These are the activations of a small neural network, seen along a few directions. Each row is one input.
Each table varies a few parts of the input and shows all the possible inputs, shuffled.
Descriptions start from the smaller parts, as in this example, which fits no table here: one of 3 separate values, together with either a single point or one of 9 places around a ring or (one of 4 places along a line, together with one of 5 places around a ring).
Shared parts are said once, and a part with two or three values counts as separate values.
(in the rows, 128 means zero)

Table:
x1: [107 143 165 153 141 140 136 114 126 122 106  45]
x2: [104 136 109 190 112 106 130 135  90 109 149  67]
x3: [113 119 177 136 154 159 129 105 122  90 119  58]
x4: [106  91 177 145 166 155 137 108 120  66 146  84]
x5: [105 148 131 178 125 118 136 125 106 132 118  45]
x6: [112 123 159 153 141 168 111 169 144 153 110  45]
x7: [112  70 169 146 165 185 112 167 137  97 153  89]
x8: [108 113 111 193 112 137 106 189 112 138 154  70]
x9: [164 206 130  68 115 100 194 103 109 141 144 223]
x10: [224 137 128 119  92 111 132 173 168 125 101 217]
x11: [122  91 134  64 159  63  92  97 150 146 135 196]
x12: [110 127 132 182 123 147 113 179 128 161 123  46]
x13: [203 145 100 117 128 144 176 110 171 143 112 237]
x14: [112  86 113  86 117  69  84  93 167 131 106 182]
x15: [117 100 171 137 153 190 106 159 139 121 122  57]
x16: [151 149  81  99  83 142 181  72 120 159  91 221]
x17: [101 138  89  89  80  93 110  66 130 152  87 200]
x18: [102 107  73  63 169 115 139 119 106 169 108 129]
x19: [209 190 138 106 106 106 168 136 179 116 153 217]
x20: [111 128 100 169 111 125 107 135  80  77 167  82]
x21: [115 106  98 172 111 157  84 190  99 107 174  87]
x22: [108 164 131  50 153  83 133  73 112 159 138 220]
What do these inputs look like to the network?
Answer: either a single point or one of 9 places around a ring or (one of 2 separate values, together with one of 6 places along a line)

Table:
x23: [147 128  82 103 104 100 113 139 140 151 142 219]
x24: [128 158 158 165 144 174 158 142 117 141 117  54]
x25: [102 186  91 102  99 102 164  53  89 155  97 147]
x26: [125 106 121 161 119 151 102 189 144 150 117  68]
x27: [172 137 171 149 144 187 172 138 150  97 134 113]
x28: [ 47  40 191  20 228 115  77  53 150 127 104 118]
x29: [182 114 141 126 109 116 106 164 173 118 140 189]
x30: [158 174 119  88 126 111 178 101 112 132 132 193]
x31: [183 167 169 119 140 131 171 122 155  99 136 166]
x32: [ 77  93  90 182 116 105  70 158  89 112 159  50]
x33: [100 128  56 119  89  71 116  98 111 175 102 171]
x34: [ 70 144 135 176 125 133 132 120  69  99 157  38]
x35: [171  88 140 154 122 168 104 187 165 108 127 136]
What do these inputs look like to the network?
Answer: either a single point or (one of 2 separate values, together with one of 6 places along a line)
Change only the choice among 2 separate values in x33. List by row number the other rows that result.
Answer: x25

Table:
x36: [125 102 122 169 115 144  75 207 136 142 146  65]
x37: [101  98 121 168 120 111  96 161 106 129 121  81]
x38: [ 87 121 157 153 175 157 125 139 120 140 129  53]
x39: [143 189 114 211  88 163 167 165  99 109 142  61]
x40: [171 134 166  78 158 120 160 105 154 131 131 173]
x41: [124  85 145 185 127 174  97 169 152  95 136  70]
x42: [168 132 175  82 133 134 142 123 152 110 135 191]
x43: [128 103 158 148 186 161 136 138 122  95 143  50]
x44: [ 58 107 102 135 131 143 121 105  81 128 132  76]
x45: [148 124  86  94 105  84 127 120 142 138 106 205]
x46: [126 100 166 146 159 176 118 155 121  72 146  67]
x47: [193 212 101 151  77 125 197 130 116 136 124 193]
x48: [167 121  89  98  98 112 113 167 164 154 130 193]
x49: [171 111 149 130 113 129 119 129 174 139 127 199]
x50: [ 80 118 129 143 133 145 112 107 118 124  98  37]
x51: [114 143 100  68 118 104 135  70 110 162 124 199]
x52: [126 141 117  80 126 111 140  74 133 150  81 168]
x53: [ 74 120 125 149 120  84 102 119  91 116 153  86]
x54: [128 160 100  86 117  61 117  76 124 139 149 211]
x55: [128 139 139  84 160 123 163 100 144 151 106 182]
The inputs of x51 and x44 match in every part but one. If x54 is changed in the same way as x51 into x44, which row does it become?
Answer: x53
What do these inputs look like to the network?
Answer: one of 2 separate values, together with either a single point or one of 9 places around a ring
Change only the choice among 2 separate values in x52. List by row number the other rows that result.
Answer: x50

Table:
x56: [128 100 166 177 143 184 109 180 141  99 142  41]
x57: [201 140 147  92 129 132 156 140 175 123 115 230]
x58: [172 175 108 144  97 123 161 155 120 134 150 162]
x59: [ 72  82 148 149 160 136  81 139 109 111 147  41]
x60: [113 154 112  77 132 100 140  74 119 152 106 163]
x61: [ 94 109 130  56 156 104 119  78 136 148 115 173]
x62: [162 161  87 125  95 116 160 114 122 134 127 198]
x63: [ 81 112  95  72 140  80 109  70 110 158 116 160]
x64: [171 149 133  89 127 105 148 105 163 130 123 219]
x65: [ 81 103 113 165 133 133 107 145  99 126 128  30]
x66: [151 134 146 202 111 171 127 190 131 118 140  61]
x67: [158 145 107  96  92  95 133 110 142 141 115 220]
x68: [ 95 102 177 152 165 162 120 129 115  94 135  37]
x69: [113 128 122 196 114 151 121 163 110 125 133  57]
What do these inputs look like to the network?
Answer: either one of 3 separate values or one of 5 places along a line or one of 6 places around a ring

Table:
x70: [164 148  83 132  92 108 123 130 136 126 153 214]
x71: [120 145  77  89 122  78 113 119 123 150 146 194]
x72: [186 186  93 160  92 115 194 120 109 141 121 160]
x73: [133 113 123 165 108 155 117 173 134 146 133 127]
x74: [ 88 151  74 111 108  84 157  55  84 146  99 152]
x75: [154  91 160 139 138 155 105 157 178 105 136 147]
x76: [128 120 121  66 130  79 115 124 142 142 131 196]
x77: [115  85 157  99 176 120  89 141 161 134 129 125]
x78: [110 127 102 222  76 130  94 182  92  93 164  61]
x79: [ 78  88 175 112 184 131 114  76 132 103 121  69]
x80: [145 136  94 160  70 143 115 149 148 154  97 133]
x81: [105 132  88 120 105 111 101 136 135 183  90 112]
x82: [159 140  64 163  73 101 139 130 121 134 116 188]
x83: [114  67 156 122 176 119  90 144 157 124 132  83]
x84: [ 65 124 136 117 154 135 127  91  92 158 115  91]
x85: [ 83  99 178  92 183 129 116  71 136 119 121 112]
x86: [170 148 188 133 158 171 160 153 165 104 134 124]
x87: [135  95 147  68 162 110  93 129 151 131 116 166]
x88: [151 167 150 162 132 170 168 167 123 146 133 104]
x89: [187 195 112 126 109 123 179 121 125 132 158 186]
x90: [ 43 138 116 172 119 111 104 104  47 105 153  24]
x91: [191 175 157 104 117 124 182 128 144 121 142 191]
x92: [108  75 120 117 155 145 100 155 128 136 129  86]
x93: [119 137  58 120 105  69 127 118 108 160 110 167]
x94: [105 109 168  63 169 120 121  59 126 116 105 150]
x95: [160 140 151 151 141 191 166 168 132 100 132  86]
x96: [165 134 184 156 159 172 162 158 161  90 135  84]
x97: [193 157 181 104 148 159 158 138 151 105 122 163]
x98: [ 95 106 118 125 144 122 103 158 120 176 127 105]
x99: [154  73 159 162 140 156 105 158 171  95 137 105]
x100: [170 185 122 158  92 155 168 139 135 159 101 106]
x101: [127 183 126 219 101 143 146 178  83  91 165  35]
x102: [ 75 145 105 110 111 121 131  72 111 168  78  97]
x103: [ 95 133 140  58 135  90 147  59 119 126 121 180]
x104: [176 101 153 109 128 143 105 143 164 104 122 188]
x105: [ 88 158  93  80 126  91 144  53  99 136 138 177]
x106: [169 124 128 108  97 109 127 137 156 116 138 217]
x107: [ 78 117  99 181 106  95  80 166  77 126 166  35]
x108: [ 74  95 136 106 164 158 123  89 101 115 119  72]
x109: [146  83 124 156 118 177 113 170 143 104 133 107]
The inputs of x102 and x100 match in every part but one. If x84 is changed in the same way as x102 into x100, which row does it become?
Answer: x88
The inputs of x86 and x77 match in every part but one. If x95 is changed in the same way as x86 into x77, which row does it become?
Answer: x92
What do these inputs look like to the network?
Answer: one of 4 places along a line, together with either a single point or one of 9 places around a ring
Change only the place on the line of 4 in x71. List by row number the other rows that result.
Answer: x70, x89, x105
A walk changes only the place on the ring of 9. It starts at x104 and steps to x106. List the rest of the walk in order.
Answer: x70, x82, x80, x73, x109, x99, x75
